A small network was shown many inputs. Here are its activations along a few directions, one row for each input.
In each table, some parts of the input vary, and every possible input appears once, in random order.
Descriptions start from the smaller parts, as in this example, which fits no table here: one of 4 places along a line, together with either a single point or one of 9 places along a line or (one of 3 separate values, together with one of 5 places around a ring).
Shared parts are said once, and a part with two or three values counts as separate values.
In the rows, zero is written as 128.

Other details of the inputs vary at random and push rows far along two fixed directions, the same in every table; ignore that.

Rows:
row 1: [128 123 129 129 142 129 146 137 126 137 121 127 122 134 133 130]
row 2: [120 134 127 139 129 121 125 125 138 125 124 129 119 133 123 141]
row 3: [132 119 122 116 118 126 124 129 133 129 131 127 130 131 125 133]
row 4: [129 135 134 131 127 121 130 127 137 131 129 139 125 130 124 144]
row 5: [118 122 122 139 134 126 143 133 127 131 132 123 118 130 128 130]
row 6: [132 123 115 122 117 126 123 126 127 128 132 123 125 129 122 134]
row 7: [125 175 190 118 108 250 155  44 191 127 154  93 102 125 146 112]
row 8: [122 131 122 114 126 130 122 131 126 132 128 132 135 130 135 134]
row 9: [122 129 135 143 134 137 138 122 124 117 128 129 128 118 117 105]
row 10: [131 127 116 112 125 128 127 128 132 129 126 132 133 131 133 133]
row 11: [134 128 117 110 128 128 126 130 132 133 125 132 130 136 130 128]
row 12: [130 138 133 131 128 123 133 128 134 132 121 138 129 132 129 144]
row 13: [124 119 129 131 137 126 145 136 128 133 130 127 120 126 130 134]
row 14: [121 131 116 120 125 128 119 127 122 129 138 128 126 127 127 135]
row 15: [114 131 114 124 123 127 119 128 127 129 137 129 128 131 128 131]
row 16: [130 126 134 121 121 123 126 132 122 127 125 122 132 137 138 134]
row 17: [137 129 137 141 147 128 127 129 122 121 117 136 146 113 118  96]
row 18: [132 127 131 119 118 125 127 136 128 129 124 120 135 135 134 133]
row 19: [129 123 117 111 124 126 125 128 134 127 135 133 128 129 127 133]
row 20: [137 142 151 137 152 109 125 109 129 107  99 135 153  98 103  85]
row 21: [131 123 126 137 133 136 131 139 126 133 126 134 131 130 136 134]
row 22: [133 139 133 130 131 124 132 129 134 136 119 139 126 137 127 139]
row 23: [130 119 128 137 132 135 128 139 129 132 133 135 126 128 130 133]
row 24: [126 119 131 133 132 133 139 138 123 129 129 135 120 129 127 133]
row 25: [127 123 130 134 133 135 142 138 121 130 121 134 125 131 133 134]
row 26: [123 127 127 131 118 121 122 129 122 123 135 118 124 139 132 130]
row 27: [136 124 126 133 133 131 126 138 131 140 123 132 122 128 140 127]
row 28: [116 127 123 128 122 123 119 125 121 127 137 123 126 136 131 132]
row 29: [122 123 131 119 125 124 120 127 122 129 136 127 129 133 132 135]
row 30: [128 122 135 121 120 121 123 131 124 125 133 122 127 135 133 133]
row 31: [130 147 143 150 142 104 125 105 127 102 115 138 155  94  96  81]
row 32: [123 126 130 119 126 126 123 128 120 130 127 127 133 134 138 136]
row 33: [122 127 125 124 125 124 120 124 117 128 138 123 125 131 130 136]
row 34: [126 122 120 142 126 129 124 133 131 134 133 129 120 125 135 128]
row 35: [129 131 137 152 142 127 125 116 122 108 124 131 150 101 108  81]
row 36: [127 133 129 136 131 122 125 124 134 126 125 129 118 128 121 146]
row 37: [125 133 122 113 130 129 122 133 126 136 126 133 131 135 132 130]
row 38: [135 128 131 118 121 125 126 137 128 134 122 121 130 140 131 128]
row 39: [124 122 124 135 136 128 144 132 124 132 132 123 117 125 127 135]
row 40: [125 124 113 126 115 126 123 127 132 128 131 123 127 134 124 129]
row 41: [124 128 123 129 115 122 122 133 128 125 134 117 127 137 128 129]
row 42: [129 124 130 132 138 136 140 139 122 134 120 135 122 137 130 130]
row 43: [123 127 108 121 122 126 123 126 133 125 136 129 126 133 127 129]
row 44: [127 134 133 130 132 124 129 128 137 128 115 132 127 131 131 146]
row 45: [133 122 121 139 128 130 124 133 127 134 134 128 117 120 134 133]
row 46: [130 123 123 142 132 136 127 135 123 130 135 130 123 127 127 133]
row 47: [130 127 110 117 123 127 124 125 129 126 136 128 124 128 125 134]
row 48: [134 123 125 134 130 131 127 136 130 136 124 132 126 122 143 132]
row 49: [133 127 135 120 125 123 125 133 122 131 123 122 127 142 135 130]
row 50: [133 123 121 116 118 128 126 131 130 132 122 127 134 132 130 134]
row 51: [128 136 142 123 144 111 116 109 120 102 122 135 163  86 102  73]
row 52: [127 128 131 117 129 126 122 129 121 135 125 127 130 139 135 131]
row 53: [133 119 127 134 129 130 125 136 132 135 132 132 121 120 137 131]
row 54: [131 128 124 125 117 123 122 132 124 126 135 116 125 132 126 133]
row 55: [129 126 128 127 120 122 122 128 118 124 136 118 123 135 130 134]
row 56: [126 123 125 138 131 134 138 135 119 128 131 131 115 128 124 134]
row 57: [136 124 122 114 122 128 126 131 131 137 120 127 130 137 127 128]
row 58: [125 122 129 131 138 129 148 135 126 134 123 126 125 128 136 135]
row 59: [134 143 137 143 137 111 127 113 126 113 122 137 140 106 105 110]
row 60: [130 124 131 119 117 123 124 136 130 128 133 121 129 134 129 133]
Each input here is: one of 5 places along a line, together with either one of 2 separate values or one of 4 places along a line or one of 6 places around a ring.
The inputs of row 2 and row 20 match in every part but the place on the line of 5. If row 31 is changed in the same way as row 2 into row 20, which row does it become?
Answer: row 22
Change only the choice among 2 separate values in row 44. List by row number the other rows that result.
Answer: row 12
Which other rows agree with row 45 in the place on the line of 5? List them by row number.
Answer: row 6, row 14, row 33, row 36, row 39, row 46, row 47, row 54, row 55, row 56, row 59
Change only the place on the ring of 6 in row 3. List by row number the other rows that result.
Answer: row 19, row 29, row 30, row 51, row 60

Rows:
row 61: [141 168 186 122 128 231 147  47 167 115 138 104 143  85 136  47]
row 62: [143 187 214 131 124 230 159  30 175 104 128  96 142  90 121  45]
row 63: [122 115 100 138 145  86 130 159 117 137 118 153 125 128 120 157]
row 64: [142 125 126 144 162  22  82 132  81  70  88 152 215  53  66  27]
row 65: [124 144 145 128 130 141 146 119 139 132 125 129 116 141 132 151]
row 66: [117 139 123 118 114 131 121 111 140 127 144 123 112 136 125 150]
row 67: [120 127 119 143 133 146 141 125 130 132 140 130 110 128 125 141]
row 68: [130 124 126 104 129 137 134 136 132 140 121 130 128 144 139 139]
row 69: [127  93  79 109 123  37 101 177  93 123 118 142 144 139 114 158]
row 70: [113 141 120 121 116 135 121 114 136 130 143 127 114 143 129 147]
row 71: [142 130 141 127 167  87 124 112 105  88  95 138 191  60  87  24]
row 72: [128 134 121 121 108 126 113 121 144 131 138 121 116 139 128 150]
row 73: [131 130 135 105 122 141 139 132 130 141 125 119 120 154 143 145]
row 74: [131 113 102 118 117  77  97 155 113 127 128 135 137 132 124 151]
row 75: [125 121 126 148 123 142 135 135 132 132 141 124 110 134 134 138]
row 76: [127 128 137 142 121 140 135 131 135 135 130 119 110 143 141 148]
row 77: [124 136 117 124 110 130 112 125 139 134 137 125 120 146 132 147]
row 78: [138 132 143 121 124 139 128 131 131 143 122 126 123 146 145 144]
row 79: [120 120 129 118 118 142 137 136 122 138 135 111 116 150 145 141]
row 80: [141 127 133 162 161  88 122 121 109  91 103 143 169  67  84  51]
row 81: [119 114 121 123 120 146 137 136 121 135 145 116 117 139 138 128]
row 82: [136 126 132 119 130 137 124 137 134 142 119 138 128 138 142 142]
row 83: [124 110  94 111 121  75 107 155 103 122 123 136 145 139 120 138]
row 84: [123 137 134 125 134 137 141 126 142 133 123 139 120 134 129 151]
row 85: [130 118 117 132 124 146 127 140 125 138 138 129 116 132 142 135]
row 86: [133 110  99 142 141  84 124 166 121 139 111 153 129 128 125 151]
row 87: [134 131 133 128 129 135 135 133 145 138 117 139 122 137 133 148]
row 88: [128 124 138 131 119 143 128 135 125 139 134 117 116 142 150 143]
row 89: [115 127 130 147 130 148 142 121 131 128 147 121 110 129 127 136]
row 90: [125 116 112 117 124 148 137 138 122 138 139 123 116 138 137 131]
row 91: [125 114 123 135 118 146 129 143 125 140 148 123 110 141 148 144]
row 92: [116 134 140 141 128 144 142 120 132 130 136 118 108 138 136 147]
The inputs of row 73 and row 62 match in every part but one. If row 90 is changed in the same way as row 73 into row 62, which row does it become?
Answer: row 80
What is each input in this table made of?
Answer: one of 4 places along a line, together with either one of 2 separate values or one of 6 places around a ring
Change only the place on the ring of 6 in row 92. List by row number the other rows that result.
Answer: row 63, row 65, row 67, row 84, row 89
Change only the choice among 2 separate values in row 83. List by row number the other rows that result.
Answer: row 69
Which other rows agree with row 85 in the place on the line of 4? List them by row number.
Answer: row 61, row 64, row 74, row 78, row 82, row 88, row 91

Rows:
row 93: [147 154 186 157 148 152 133  90 134  99 109 127 163  81 109  44]
row 94: [138 157 181 106 122 138 108  63 133  90 119 101 181  79 117  40]
row 95: [141 139 148 158 158 125 129 113 123 108 104 138 159  83 108  64]
row 96: [138 111  89 109 133  27  87 163  85 111 102 149 169 127  93 118]
row 97: [125  99  84 149 117  69 113 166 117 131 134 137 111 140 118 170]
row 98: [133 154 153 120 119 199 144  90 163 140 145 121 112 125 149 126]
row 99: [123  92  99 131 134 105 129 169 102 134 137 129 122 133 131 138]
row 100: [141 117 143 161 170  39 129 158  90  96  77 152 176  92  82  77]
row 101: [131 139 145 114 116 183 134 113 154 147 142 126 107 143 153 163]
row 102: [127 137 147 109 129 158 146 115 146 135 128 127 116 140 137 156]
row 103: [129 112 115 133 106 156 140 132 138 135 149 110 102 136 140 145]
row 104: [113  95  91 133 134 103 125 171  95 140 144 134 114 148 141 156]
row 105: [131 153 138 102 114 153 117  81 144 103 128 117 168 102 108  59]
row 106: [101 134 121 132 109 175 133 119 130 142 167 116  89 153 149 163]
row 107: [120 136 137 121 126 171 155 118 156 149 131 124  98 152 148 157]
row 108: [130 111 108 136 139 109 124 161 127 148 119 150 116 139 137 157]
row 109: [130 144 138  86  95 159 113 105 143 134 143  99 117 156 148 137]
row 110: [108 116  91 146 121  87 110 157 116 134 147 135 107 147 122 182]
row 111: [126 146 139 113 123 166 155 110 152 146 136 122 107 142 143 155]
row 112: [127 114 108 147 147  85 136 167 112 136 101 144 126 142 125 153]
What is each input in this table made of?
Answer: either one of 4 places along a line or one of 6 places around a ring or (one of 2 separate values, together with one of 5 places along a line)
